These are the activations of a small network on made-up records, seen along a few directions, one row for each record.
Each row is followed by the record's values for the fields Revap, Bif, Kupo, Bemet, Vus, Kud.
A field that a record lacks is left out.
The largest differences between rows may come from other fields.
Strong random noise was added to every row along 21 fixed directions; ignore it. To show where, here is one row again and again, with new noise each time:
[-168  267 -111 -205  -77 -120   99 -258   70  -33 -211 -150  126 -157
  -35  207 -185   24 -136  147 -202  361 -417  185  106  -33  -49 -394
  310   91 -332  207  -99  183  -62 -144   -1  -25   88  159   -9  -67
  346]
[-287  209  -30 -103 -105  279   27  205 -193 -291   -2  -20 -222 -227
 -378  214  351   24  -21   15   69   44   37  173  -60 -409 -254    2
   65 -158 -143  105  141 -120 -134  147  203   98 -172 -211 -129  208
 -147]
[-302   29   50 -140   26  358   17  106 -159 -160  292 -265  117  101
  -85  236   15 -476  267  -65   55  272  230  -33    1   -4 -203 -145
  120 -291 -101  -31  156  347  105  166   67   -1   -4  -24 -128    4
  -18]
[-135   -5   23 -104  200   26   12  -20  -68  -73 -146  -29 -151   62
 -125  164  -83   43  282   49  -96  643   18 -118 -115 -280  -46   71
  117  152 -324  -34  418  -45  315 -270 -171 -293 -192  -50    3  143
 -178]
[-168  112  -83 -265   73 -157  209  270 -197 -431  179  -61 -111   46
 -541   19   50  141  257  116 -273  335  159   -5   -6 -295  204 -100
  -84  -59 -283   11   92   33  222  150   73 -140   15 -284 -141 -249
  154]
[ 107  -55   -8 -111  179   36    8   14  101  164 -225 -133    5   33
   84   -4   71  -79    3  -75  -87   42  442  208 -310  -43  114   25
 -199  -13 -130    4   50 -243 -199 -156 -233   27 -122   -2   14  -22
  261]
[ -84  278   32  152 -220  363 -311  125  103    7  -76 -327  -49  -16
  230 -136 -204  -53  242   87 -154   97 -130   38 -301  381   87 -302
  118  -58   -7   42  -56  414 -285 -134  -80  177  224   56 -263  102
 -175]
[ 212 -483   29  256  154  228   94   58 -116  -40 -245 -178 -274  210
  -45  177  -32  -58 -169 -172  -41 -242  267   61  -27 -187 -470  196
 -113  -92  -74  150 -145  -30  355  150 -131 -262  217 -248  -27  -14
 -303]
[  84   46  -57  328   27  -86 -260   74 -213 -312  -65   56 -321  -82
  181 -319 -190   24 -216 -288 -160 -106  -95   62  253  -78   17   83
  111   -1 -125  389 -117 -201  145   36  121  -76  235  153 -157  140
  145]
[  99 -424  336 -131  584   56  316 -192  393  310   88   28  -27   10
   15  240  352  -29  141 -115   56   43  163  141   70 -136 -240 -338
 -261   61  246 -147  321 -184  152   43   44  -61  191   15  243 -105
 -295]
[  25 -471   89  455 -407  223   92  351 -119  171 -210 -334 -123 -268
  -36  166  162  164 -156  454  390 -424 -450  416 -173  -15  -46   51
  271   -9 -278  120 -263  233 -167  100  120  218  385 -152  154  127
  -47]
[ -51  336  270 -279 -119   14  152  147    2  116   79   -9  -20  386
  -78  369 -141 -247  229  220  121  -47   -8  346  -67  482  -31  -75
 -167 -160   55 -125 -101 -119  -17  233   99 -192 -329  -65 -249   38
  -86]
[  93  301  134 -246  285 -179 -179 -436  103 -207  224  300 -435  -55
  -55  111 -127  143   82 -462 -381  252  137  118    4 -121  -85 -290
 -219    2  192  213  149 -179 -157 -291  181  -35  353  212 -104  -87
  -38]
[-178 -219  280 -158 -175  235   63  -94   56  -35  175  -62 -322   64
  -99  414   41 -155   93 -204  310  -59 -299   92  404  -61  -99 -135
  -33 -163  107  274  203  266   53  139  252 -152   12   33 -164  240
 -244]
[  65 -438  -37   56 -267 -149 -153 -327  169 -211 -217 -148 -222  -51
 -322 -239  158  113 -359   88  -72 -272  131  146   92 -369  -81   27
  125 -158 -221  285 -489   94   77  -38   75  114  437 -223   -2 -310
  205]
[-209  105   -1 -112  -87 -329  -96   19  360   74 -133    7 -283   35
 -304 -407   93  276  -39   96  164  -20 -340  151   -2   46  105  -40
  -83  183  304   39  -33   38 -185  -47  -23   48   14   66  -79  -45
 -309]
[   1  -59  263    9  143  125  388  -41  -31  441  -97  173  189  184
   86  162 -444  100 -310 -142 -135  -30   23  -14 -198 -127 -271 -113
  234   93 -166 -185  -10 -355  292   48 -146  -70   10  -41  248  103
  -65]
[  98  112   19   32  -25 -355   73  183   -8 -263 -317  127 -216  -31
  -40 -120   52  371   53  254   35   28 -259  225 -125 -276  386  -11
 -251  197 -357  209  104 -334 -161 -195  -32 -209  172  -53  -10 -108
  349]
[  94  132  250   -4   66   61   46  182   68 -236 -238   12   16  167
  -11 -240  244   78  296  119 -105  -85 -102 -167  394   -3   95 -348
  -67   96 -330   85  216 -259  416  296   70 -357 -229 -114  -59  -41
 -115]
[-350 -172   30  372  -61  237   25  203   -9   56   23   96  293  292
  274 -431 -282 -385 -277 -179  253  -24 -134 -116  219 -179 -188  -94
  534  -96  -39  112 -109   32  135  289 -284  -15  273  -22   54   -9
  114]
[  27 -288  -76  136   98  241  107  244  -91  -60   69  -46 -244 -204
 -134  565  398  -20  331   53  213  170 -156  131  272 -118  -47   16
    2  -10   31  134  357  162 -123  103  -22  -95   32 -159  -14  175
 -191]
[  32  -70   82   -7  366 -147  103  -30  365  145  -71  -63 -112  206
 -106 -112 -128  110   88  122 -232  265  364  142 -375  -48  108   32
 -278   -3   45 -233   67 -248  169 -223 -252    5  198 -166 -132  -99
  -50]
[-192   23 -277  -34  -22  166   67   97 -246  -76  -89  -79  -18 -292
   86  -25 -153  156 -290 -586   43  -55 -278 -294  -10 -391 -113 -114
   19  159   57  325  263  361 -392  -74 -102   47  212  292  173  107
   52]

[ -60  297   84 -158 -535   90  103  212 -332 -170  262  309   87  132
   75  319 -392   34 -108   43   68 -251  -73  -94 -209   39  309  185
  -64 -267   59  -65 -225  -35 -355  120  193   78  -42 -240 -275   50
  301] -> {Revap: y2, Bif: j2, Kupo: z1, Bemet: f2, Vus: m1, Kud: d4}
[  39   59  -69  282 -201  127   92   67  -59  204    1  288    6  183
   32  334 -420   63 -210  158   57  -77   34 -115 -287    3   22  570
  -30 -145  108 -300  -59 -199  -86 -168 -268   86  -72 -336 -136  380
  -99] -> {Revap: y1, Bif: j1, Kupo: z2, Bemet: f2, Vus: m2, Kud: d5}
[ -71 -139  163 -241 -113  -17  -22 -146   70  -49  232  275  -73  -18
 -245 -126  168  145   94 -320   79  -43  128 -303  260 -364  209  -78
  -35  -12   10   74  287  -27  -25  -27   77   18  -62   -1  175  -43
    3] -> {Kud: d6}
[-111  -11   30   93  156   10  166   18  -73  -44  -91   79  -71   62
  155 -117 -408   92 -362 -142 -162   92   94  110 -310 -404   -3   77
   19   -3 -147   63  -77 -357  127 -122  -59  -10  196  -89 -100   89
  219] -> {Kud: d3}
[ 132 -199   69 -189 -100 -265  172  156 -312  -72 -130    8  -26   12
 -411  122  288  344  312  275  231    0  -38  107 -523 -182 -122   19
 -139  286 -303  -97   40  146 -159 -159   -4 -204  117  -59  546 -492
 -116] -> {Revap: y3, Bif: j3, Kupo: z1, Bemet: f1, Vus: m1, Kud: d1}
[  76 -624  283  120 -337  406  138   91  143  384 -163  -77  255  105
   12 -125  -41  186  -11   95  -14 -159   94 -137 -202 -161  184 -241
  435   45 -332  -80 -181  157   88   48 -292  128  111 -402  280 -148
   13] -> {Revap: y2, Bif: j2, Kupo: z1, Bemet: f2, Vus: m1, Kud: d4}
[  -4 -368  -70 -107  -37   70 -131 -153  148  -76 -223   35  139  139
  487 -407 -197 -142 -398 -148 -186  -82  224 -451  -53 -199  284  311
  -71  -90  231  -30 -286  -82   97  -51  -28  -37 -240 -226 -233   34
  130] -> {Revap: y2, Bif: j2, Kupo: z1, Bemet: f2, Vus: m2, Kud: d4}
[-177  426  128   86  123   27 -107   13  -37    3   22  241   84  230
  -23 -442 -188 -102  -81  -88 -176  126  341   25 -229 -141 -181  -48
  257  -41 -160 -158  -24 -531  151   40 -114   55  -86  -41  -25    7
    7] -> {Kud: d5}
[   7   34   -7   73 -295  253 -248 -364  483  270 -264  148   22  297
   91   35 -240  -54   21 -241   -3  237  141   61  -33   -8   99 -187
  188  -82 -101  250   30  124 -386 -409 -711   55  182  -49 -105   -2
  243] -> {Revap: y2, Bif: j1, Kupo: z1, Bemet: f1, Vus: m1, Kud: d6}
[-192  376 -158  147 -104  253 -142  -23   73   38   89   49  -10 -211
 -186   31  129  -57 -152 -207  -32  -17   45   78  244  -24 -235  -98
  270 -146   73  102   57  -57 -165  102  -70  328  -70   58 -118  266
  -31] -> {Kud: d6}
[ 341   17  111  182 -288 -226 -365   -3  -94  -33    3 -184 -122  -13
  126 -311 -144  237  305  167   79 -373   -8 -190 -343  375  386  141
 -315   76 -101  -82  -19  291 -178 -333  164   93  366  259  112 -142
   26] -> {Kud: d1}
[ -18  114  401 -236   45  -29   46 -237   70   72  260  -34  -26  381
 -121 -128 -108 -262    1 -430  179 -333  470  243 -177  -43 -153 -307
 -354 -188 -100  113   61 -100  -77   -3   21  -32  311  297  113 -283
  245] -> {Kud: d5}
[ -94   68   11  198   85  -71  -19   30   15   57   29   30    0 -112
   47 -205 -221  110 -204  -15  -49  -24  -78 -339  108  -53    3  342
   54   -2   74 -230  174 -255  463  -14  154  110 -134   91 -140  415
 -192] -> {Kud: d4}
[  55 -113  172   -4 -156   83  170    5  -63   88 -227  -58 -126  172
  -88   41 -114  179 -225   18   43 -342  -31  134 -297 -104 -210   -7
 -138   13 -102   56 -202  -42   56   48   15  -95  100 -133   43  -61
 -195] -> {Revap: y3, Bif: j2, Kupo: z2, Bemet: f1, Vus: m1, Kud: d1}
[ 129 -277  -12   59  -31 -126  -54  -99   -4  -82 -106  -78   82 -155
   95 -154  136   39 -174  166  -22 -169  -21 -210  181  -31   65  215
    8    1  -56  -44 -170  -40  342   39  243    7 -131  -17   47   38
    9] -> {Kud: d6}
[-117 -190 -160  102 -238  104 -170  146 -121 -185    1 -254 -108   46
  115  -24 -208  -92  188   83  102  249   71 -192 -121 -128  515  334
  -46 -141 -221  114  175  346  -40 -264 -186  -36   37 -101 -284  155
  261] -> {Revap: y3, Bif: j2, Kupo: z2, Bemet: f1, Vus: m1, Kud: d1}
[-252  328  205 -332 -354 -125    4 -219  228 -103   69 -135  150  392
 -179 -110 -176 -234   54   69  222 -205 -298  136  119  273 -193 -434
  -94 -192  -17  112 -251  395 -103  142  121  -96  213  169  -74 -341
   91] -> {Revap: y1, Bif: j3, Kupo: z2, Bemet: f1, Vus: m1, Kud: d4}
[ -40 -280   57  481  -62  -26  -65 -168   94   79  354  420  183  -52
  343  -76 -371  -15 -244  209   -4   79 -188 -380  129  -93  132  289
  423 -145  221 -307 -173  -65  251 -103  103  250  464 -178   -8  155
   -9] -> {Kud: d1}
[-112  -96 -124 -485  109 -151  313  261  -76  -64 -134 -202  176  101
  127 -169   51  -52   35  -89   17   23 -174  166 -184  -16  259 -419
 -272  223  104  225 -158  347 -479  188  -58 -231  -77   41  131 -495
  258] -> {Kud: d1}
[-210  173 -111   69 -107 -120   -5  129   33  -19  -63 -137 -194  -67
   87  171 -103  -52  -48  201  295   76 -595  275   65  206  -16  120
  -27   29  229  116  -22  168 -190    0  129  -27   -8  147 -285  249
 -117] -> {Kud: d4}
[  23 -136  -66   12  468 -184  -14  -52  135  201  -31  -70  246  100
   82 -298  286 -279   17   31  140   -2  339  -45  -14  129 -324  108
  -45  123  280 -294   16 -185  195  129 -102  -20 -168  178  223 -205
 -205] -> {Kud: d3}
[ -20 -165    6 -259   20 -226  176 -445  191  211  128  152   91 -274
 -243  147  116  198 -267 -154    5  -73    5  -50   70 -347  -18 -168
   25   40   47  -18   45   36 -221 -187   88  259  243  138  359 -163
  237] -> {Kud: d1}
[ -42  350 -140  -40   53   -3 -247   -4  152 -387 -187   35  396 -171
  182 -516  534 -111  151  -85  152 -202  140 -640  307 -213  181 -105
 -314  -26 -109   -6  489  -88 -167    0   17   30 -187  233   81  -57
  283] -> {Kud: d1}
[ 168  -99   67    0   -5  189  135  242 -426    7 -103  141 -225 -303
  -10   23  118  356 -106 -324 -232 -222 -100   40   71 -272   21 -174
  163  266 -206  228   28 -216  -91  205  153  -92 -222  -47  232  161
  -98] -> {Revap: y1, Bif: j1, Kupo: z2, Bemet: f1, Vus: m2, Kud: d1}
[ 130  -24  -30   20   86  105   79 -331  240  171 -365 -467  118  231
  -38  447  -66 -315   -8  296  -99   88  152  246  153  306 -412  -84
   11 -152 -307   14 -158  138  394   -6 -248 -172  -58  -45 -167  -15
   66] -> {Revap: y1, Bif: j3, Kupo: z2, Bemet: f2, Vus: m1, Kud: d1}
[  59 -102  154 -235  119   31   48 -235  346  107 -161  -57  -80  -69
  165   64   10   31  -84 -201 -118   50   76   85   73  -97  220 -108
 -225  -26    5  113  154 -214    1 -190    9   24 -144   72 -153  175
  196] -> {Revap: y2, Bif: j2, Kupo: z1, Bemet: f2, Vus: m1, Kud: d4}
[  64  482 -165  127  -60 -309 -125 -267  103  -21 -141  644  118   73
  197  -81 -364  157 -351  172 -196  104  -59 -130  -66  -34   23  309
  205   10  120 -220 -238 -605  -78 -205 -143   69    7  -94 -161   83
  187] -> {Revap: y2, Bif: j1, Kupo: z1, Bemet: f1, Vus: m1, Kud: d6}
[ -27 -569 -150 -276 -116 -276  -29 -115 -118  122  -90   68 -267  131
 -297 -162 -138  212 -168 -321  142  156  126 -263   -7 -360  198  520
   37  242   21  118   51  163  165 -202 -230 -233 -337   -7  170  -21
 -130] -> {Revap: y2, Bif: j1, Kupo: z1, Bemet: f2, Vus: m1, Kud: d6}
[ -20   52 -231    3  302 -241 -338   70  154 -236 -234 -392   63    2
  418 -649   24 -272  153   20  -93  346  153   34 -192  224  284    2
 -209  132  -15  139    7   98  -26 -258 -173  -65  -21  346 -198 -155
  323] -> {Revap: y1, Bif: j1, Kupo: z2, Bemet: f2, Vus: m1, Kud: d4}

Which values does each new row have?
[  81   29  498  -43 -267  643 -178 -476  313  198   33 -128  322    0
  443  142   57 -301  -18 -134   81 -489  274 -380   30  104 -187 -302
  -81 -379  -48 -159  136   43   32  -44  274  269   33  121  -46  252
  -74] -> {Kud: d4}
[  90  208   -7  116  289 -438   20  247 -322  -99  331  -22 -166 -112
  -14 -206 -166   52 -123  -93  -66 -315 -212  228   52  463 -198   71
 -144  110  375  -54 -283 -110  193  320  492   40  201  391   12  -79
 -195] -> {Kud: d3}
[ -59  -30  -66  162   65  547  216 -118  278  123  -45  115   10  213
  125  706 -249 -150  -13  -13 -162  332  -93  114   18  -38 -410 -253
  197 -187  227   11  -18  206  -89    5 -419  -45  344 -426 -323  108
 -281] -> {Revap: y2, Bif: j1, Kupo: z1, Bemet: f2, Vus: m1, Kud: d6}
[ 113 -102 -110   21  279 -166  106 -218 -249  -35 -190 -122  -20   36
   97  449 -270  -96  -77  206  -91  329  -21 -115  -53  -13 -375  458
    2   98 -172 -165   33 -113  626 -185   83 -358 -224   64  -30  174
 -180] -> {Kud: d3}
[ -85 -320  245   45  231  -62  309  163  -53  102  118   55  204  154
  358  -37  -84 -127   86  197  238   73 -375  154 -193   -7  -49 -319
   66  175   90  -79  -75  147  -36  125  105 -180  386   22  303 -328
  -77] -> {Kud: d1}
[ 234  190   44  167  216  -55 -127 -215  242  274 -344  103   87  267
 -231 -159  127   58  168   12  -82   37  491 -142  -35   15 -345   87
   -6  125 -281 -234  271 -439  337 -183 -479 -128 -186   25  232  -55
 -218] -> {Kud: d6}
[ -29  187 -119  164   55 -168  -97  -38  259   39    9  209  -34   73
 -124   30   38  -17   76  219   58  177  136 -115  209   91  181  498
  -87 -126  106 -239  218 -372  226  -92 -152   27 -306 -141 -284  308
    0] -> {Revap: y3, Bif: j2, Kupo: z2, Bemet: f1, Vus: m1, Kud: d1}
[ -79 -163 -166  -71 -251   24 -369 -127  -37  -94 -164 -100  -54 -235
  478  -43  -87 -110  -11   47  179  226 -157 -295 -110  -94  439  434
   -3   13   52   85  124  209 -300 -431   75   39 -251  148 -193  342
  164] -> {Kud: d4}
[-106  188   98  -62 -332  169  129  -45  179  645   89  138 -158 -107
 -439  227 -139  404 -128 -247  136 -255 -130  159  -53   65    5 -129
  220   79  107  -75  178  -18 -370  -42 -209  382  -53  101  145  308
 -221] -> {Revap: y2, Bif: j1, Kupo: z1, Bemet: f1, Vus: m1, Kud: d6}
[  39  390  160 -128   34  303 -119 -303 -177 -122   90   35   70 -115
   86  523 -106 -139  127  156 -318  279  326  -44 -461    1 -359  -27
   62 -234 -237 -264   36 -122   65 -269  269  103  -30  -64  -76  150
  -90] -> {Kud: d1}
[  24  116  132  104   80 -114    2  231  -61 -307 -314 -285 -155  295
  135 -447 -247   10  -25    9 -121  -95 -202  -73  249  105   93  -25
 -180   82 -282  217  -10 -171  646  220   88 -463 -118   84 -322   85
  -48] -> {Kud: d5}
[  72   13 -218  323   69  434 -139  403 -140  144 -219 -428 -114 -209
  195   45  171 -173  -19 -317  186 -264   92   89   61  264 -203  188
 -169  -16   65  185  248   81 -146  116 -171  118 -290  239 -117  503
 -161] -> {Revap: y1, Bif: j3, Kupo: z2, Bemet: f2, Vus: m1, Kud: d4}
[  20  119   43  222  -67  191 -248  256  -74  135   36   11 -241 -299
   20 -539  -82  308  -76 -273 -471  -21    7  162    8   99  289 -304
  453  161  -87  203 -170 -179  -75   97   36  315  -61   10  -33  222
  -66] -> {Kud: d1}
[  61 -233  227 -368 -221   98 -166 -179  -56 -124   11 -262  100  -60
  342 -129  195 -206   84  -62  231 -285  157 -291  -82  -26  377   26
 -354  -91  -75   52   84  221 -120 -102  370  -43 -262  204   12    8
  184] -> {Kud: d5}
